These are the activations of a small neural network, seen along a few directions. Each row is one input.
Each table varies a few parts of the input and shows all the possible inputs, shuffled.
A made-up example of a description, with smaller parts first: ring(8) and (point or line(11) or (values(3) and line(6))).
Shared parts are said once, and a part with two or three values counts as separate values.
(in the rows, 128 means zero)

Other details of the inputs vary at random and push rows far along three fixed directions, the same in every table; ignore that.

Rows:
r1: 139 120  95 144 203  51 107 148  66  44 102 201
r2: 142 144 119 121  96 151 135  96 143 127 123 150
r3:  74  85 152 138 185 102 111 147 136  98 144 162
r4: 153 134 106 109 114 169 127 121 113 113 125 149
r5: 151 140 101 132 118 183 120 128 100  98 134 150
r6: 125 145 155 124  85 137 145 115 162 185 126  72
r7: 126 207 163 149  55  66 161 107 107  93 113 173
r8: 177  92  74  80 147 229 113  95 160 153 115 159
r9: 147 142 127 113 113 152 135 111 145 128 131 134
r10: 158 163 119 120  96 142 127 112  99  73 108 199
r11:  99  97 155 141 149  24 103 154 132 155 121  94
r12: 153 125 112 104 120 197 138 111 156 155 140 115
r13: 161 102  87 108 142 223 108 126 122 138 128 118
r14: 132 122 104 143 192  36 113 153  78  55 102 192
r15: 102  86 133 141 171  57 128 168 138 175 148  47
r16: 117 195 168 155  65 104 169 134 108 118 162  86
r17: 138  59  93 109 184 140  84 123 154 160 105 131
r18: 101 195 177 172  58  91 163 137 112 141 154  64
r19: 118  81 115 138 176  89 105 162 117 141 118 100
r20: 132 152 139 121 109 138 150 124 134 154 133  89
r21:  91 173 169 145  92 173 145 111 124  60 129 207
r22: 112  69 118 121 173  98 104 127 166 195 113  87
r23: 146 114 111 101 134 192 131 114 154 174 126 105
r24: 164 171 106 110 109 148 151 109 103  68 130 193
r25: 100 179 175 165  68  99 167 146 125 156 177  39
r26:  81  84 157 125 134 209 120 134 173 162 143 104
r27: 116  79 124 131 168  53  95 144 128 137 109 138
Description of these inputs: values(3) and (point or line(8)).
Question: The inputs of r27 and r8 match in every part but the values(3) part. If r26 is changed in the same way as r27 into r8, which row does it become?
Answer: r3

Rows:
r28: 165 116  52 118 172 190 111 124  86  74 111 197
r29:  85 120 180 137 111 129 139 141 161 197 152  47
r30: 109 114 148 135 162  80 126 143 131  99 125 147
r31: 148 114  99 118 168  90 115 110 137 125 116 165
r32: 168 161  95 103  97 215 151  94 134 114 118 173
r33: 152 143 102 100 109 184 140  97 164 163 123 121
r34: 101 214 191 150  23 107 161 116 105  92 134 147
r35: 119 116 112 160 171  41 112 154  78  82 129 134
r36: 156 117 100 111 162 154 130 110 128 125 119 158
r37: 132 134 151 111 118 176 141 125 150 143 135 117
r38: 116  45  92  98 181 201  95 141 175 176 124 123
r39:  59 153 193 166  82  55 126 161 125 154 134  83
r40: 139 148 127 119 101 214 137  97 147 109 143 167
r41: 135  95 116 120 175  87 132 142 111 113 127 140
r42:  86 118 160 141 106 135 121 131 162 177 153  71
r43: 137  89 105 113 181 102 112 144 130 138 139 117
r44:  90  78 141 133 165 110 119 147 156 162 133  90
r45: 137 197 171 149  14  86 156 116 103 131 115 102
r46: 143 153 125 136 103 181 141 128 104 134 132  95
r47: 144 107  97 123 172 116 119 123 133 116 118 154
r48:  92  72 146 133 172  86 119 151 166 166 152  69
r49: 114 161 160 142 100 101 156 142 119 131 141  79
r50: 151  77 110  88 177 184 117 138 154 192 137  72
r51: 152 115 107 139 150  44  92 138  94  99 107 163
r52: 123 129 130 126  93 217 120 110 137 128 114 144
r53: 147 143 148 127  69 130 135 118 125 185 121  67
r54: 117 134 131 133 166  24 121 130 112 113 109 148
r55: 160 161 110 118  94 208 156 117 129 111 137 139
r56: 107 111 122 150 160  75  92 134  98  61 112 203
r57: 154 204 120 144  88 116 147 118  85  28 130 207
Question: The inputs of r50 and r43 match in every part but one. If r34 is changed in the same way as r50 into r43, which row does it become?
Answer: r42
Question: What do these inputs look like to the network?
Answer: values(3) and (point or line(4) or line(5))
Question: A walk changes only the line(5) part. It starts at r46 and steps to r49. List the rest of the walk in order.
Answer: r50, r36, r54
Question: Which other rows agree with r45 in the values(3) part? List them by row number.
Answer: r28, r30, r32, r33, r38, r41, r44, r52, r55

Rows:
r58: 124 169 144 129  86 189 153 104 131  99 136 166
r59: 154 108  89 121 148  98 105 125 106 105 100 170
r60: 112 112 137 142 122 156 135 156 143 197 156   8
r61: 128 173 160 130  31 211 140  98 141 129 135 134
r62: 157  92  93  97 196 114 118 134 132 135 117 130
r63: 139 135 109 142 147 121 120 154  80  81 134 142
r64: 153 180 129 120  88 141 161 108 131 121 134 129
r65:  80 146 178 157 102  91 146 135 135 132 156 104
r66: 159  81  85 101 156 159  95 123 136 159 108 125
r67: 100  81 136 122 168 144 109 139 156 164 130 100
r68: 180 106  78  91 135 193 108 110 128 137  98 148
r69: 142 106 112 112 172  99 124 137 139 151 134 102
r70: 153 140 107 122 139  88 123 125 101  98 104 170
r71:  73 138 181 163 121  62 129 143 133 129 138 110
r72: 111  80 118 132 167 120  90 133 135 123 109 153
r73: 176 191 114 114  58 183 149  96 114 111 119 161
r74: 169  98  77  95 140 236 130 102 173 194 135  86
r75: 122 127 137 135 126 113 111 126 112  88 105 186
r76:  77 135 181 149 124  62 140 148 132 123 148 112
r77: 128 130 125 140 135  54 123 136 116 130 118 125
r78: 117 107 130 138 135 150 129 159 122 173 150  40
r79: 113 140 138 131 135 108 135 130 115  68 124 195
r80: 162 176 114 123  85 153 152 101 116 107 134 154
r81:  76 168 201 159  60 109 153 131 149 159 158  67
r82: 149  92  93 111 185 113 117 131 130 147 120 121
r83: 109 129 130 142 147 113 128 127 121  84 125 177
r84:  92 119 159 135 148  75 135 147 128 112 131 140
Question: What do these inputs look like to the network?
Answer: values(3) and (point or (values(2) and line(4)))
Question: The inputs of r74 and r82 match in every part but the values(3) part. If r77 is changed in the same way as r74 into r82, which row does it become?
Answer: r70
Question: Change only the values(3) part in r71. List by row number the other rows that result.
Answer: r67, r81
Question: Change only the line(4) part in r67. List by row number the other rows that result.
Answer: r58, r75, r84
